Each row below is a small network's average activation on inputs in which a field has the value named, seen along a few directions.
Related values have similar rows: they may be neighbours, one step apart, or belong to one group.
In the rows, zero is written as 500.
Strong random noise was added to every row along 11 fixed directions; ignore it. To show where, here is one row again and again, with new noise each time:
[521 454 564 607 596 654 410 610 356 502 512 670 525 348 377 604 537 505
 489 379 477 574 655]
[446 611 611 529 430 525 396 738 489 630 653 577 504 521 522 487 354 703
 458 459 598 446 623]
[627 462 529 227 564 464 474 534 693 602 520 302 251 512 469 646 272 657
 370 387 532 586 422]
[521 498 561 569 758 510 520 631 501 614 568 422 381 493 406 467 481 405
 396 613 597 542 570]
[474 431 598 339 379 406 605 334 395 326 473 580 341 607 586 451 432 512
 515 594 423 386 494]
[651 558 423 575 455 731 402 470 252 626 419 599 606 337 580 593 552 485
 474 202 386 533 581]
[460 676 624 429 393 384 486 603 388 405 516 614 383 479 437 414 439 593
 548 502 481 453 504]
[700 341 437 639 453 587 535 580 513 683 516 459 640 566 522 258 632 452
 332 485 578 490 546]
[634 409 560 263 378 425 646 519 358 603 418 402 220 587 494 166 567 387
 260 545 546 458 396]
[577 293 554 471 738 574 495 477 627 511 538 423 378 470 403 650 457 487
 411 532 543 608 567]
[570 475 424 594 441 439 521 548 531 548 555 579 683 673 616 451 346 599
 543 415 508 407 618]
[663 228 391 419 340 208 520 405 910 243 393 516 646 613 423 462 438 639
 660 321 523 622 507]
[459 457 555 579 569 457 494 750 678 499 553 399 420 417 323 516 477 541
 358 627 534 561 419]


Y, 19 values:
y19: [426 280 605 547 361 571 528 218 542 353 554 556 529 485 605 506 656 436
 538 671 515 456 539]
y18: [431 565 492 532 513 577 601 475 406 424 507 590 489 594 551 566 411 539
 461 742 346 276 386]
y1: [474 292 572 462 453 639 478 379 554 485 502 435 483 518 510 479 664 472
 432 590 525 589 486]
y16: [531 434 528 405 355 433 591 787 574 638 577 397 394 589 365 406 331 635
 253 544 504 434 294]
y13: [618 515 459 589 662 642 417 652 551 577 458 560 572 393 355 615 513 561
 496 361 498 592 536]
y6: [691 654 394 432 558 529 366 657 508 585 463 472 555 401 275 496 508 550
 559 223 508 643 501]
y14: [559 686 477 585 534 595 413 529 423 576 641 640 609 425 440 575 476 630
 644 318 507 499 578]
y10: [370 123 379 424 369 324 756 506 333 466 309 555 352 523 387 232 583 120
 335 472 461 515 419]
y2: [523 777 537 441 636 617 402 592 369 608 498 483 449 363 429 684 499 566
 535 340 416 597 457]
y7: [573 447 539 387 452 558 491 408 610 523 577 407 538 483 540 445 592 614
 488 547 560 512 443]
y11: [464 426 412 506 485 394 474 496 625 493 311 360 585 294 455 332 831 280
 513 443 611 734 407]
y8: [541 401 433 596 744 574 570 389 586 561 513 346 601 595 526 597 530 395
 499 612 490 567 460]
y3: [258 421 543 481 454 549 564 503 262 473 537 626 454 604 597 513 495 405
 420 760 470 295 535]
y9: [350 325 406 426 587 358 473 479 533 337 412 682 560 445 414 651 465 434
 742 211 553 638 679]
y17: [538 533 572 432 335 461 440 475 631 473 513 530 535 553 525 430 514 701
 526 474 604 474 492]
y5: [672 613 376 315 570 583 506 636 503 796 504 348 399 617 530 545 305 584
 345 381 474 424 379]
y4: [404 406 389 638 475 391 502 693 591 480 443 543 661 533 487 538 370 531
 505 381 493 498 557]
y12: [438 517 408 515 459 427 649 605 499 358 426 418 452 531 358 567 476 420
 384 645 269 482 208]
y15: [671 585 394 686 760 620 542 484 521 568 558 354 628 565 363 479 586 377
 476 633 467 512 447]
The values of Y form a ring.
Q: Going along Y from y4 by way of its neighbour y16, in what order are y18, y10, y11, y8, y12, y15 met?
A: y10, y11, y8, y12, y15, y18
Q: List every value one step from y3, in the order listed.
A: y6, y5
Q: List every value one step from y9, in the order listed.
A: y14, y7

J, 12 values:
j11: [518 389 594 666 473 667 448 325 441 542 616 681 730 563 736 543 469 603
 613 449 564 436 767]
j10: [442 651 534 591 679 733 471 298 209 735 531 454 482 531 845 676 381 398
 450 510 463 379 652]
j1: [415 601 448 760 216 528 447 665 681 713 770 387 757 659 780 464 333 750
 393 568 598 318 515]
j6: [534 453 414 635 546 529 489 366 277 620 437 606 632 451 558 409 590 271
 581 328 553 476 689]
j12: [531 361 280 371 187 500 395 301 746 800 401 274 701 660 924 425 478 509
 499 211 674 593 502]
j4: [516 580 443 268 619 581 485 540 363 608 502 424 324 523 546 688 321 452
 457 355 469 503 488]
j8: [502 744 534 585 634 435 455 493 600 408 459 372 444 376 462 497 583 501
 602 603 513 493 458]
j2: [558 685 624 490 582 688 280 252 555 497 518 431 479 306 656 686 624 587
 599 541 582 559 601]
j9: [276 605 429 595 598 464 411 686 390 720 334 490 493 328 589 392 662 235
 449 451 691 623 635]
j3: [546 570 575 250 652 648 439 376 330 866 552 349 256 471 633 354 671 298
 427 352 745 674 626]
j5: [666  12 593 424 135 718 552 394 304 284 446 785 458 348 219 362 800 535
 310 484 311 500 385]
j7: [450 403 254 734 400 439 502 655 629 334 290 576 801 387 379 511 705 374
 570 397 368 590 428]
The values of J form a line.
Q: List every value one step from j2, in the order listed.
A: j8, j9
Q: List every value one step from j11, in the order listed.
A: j10, j1
Q: List every value one step from j3, in the order listed.
A: j12
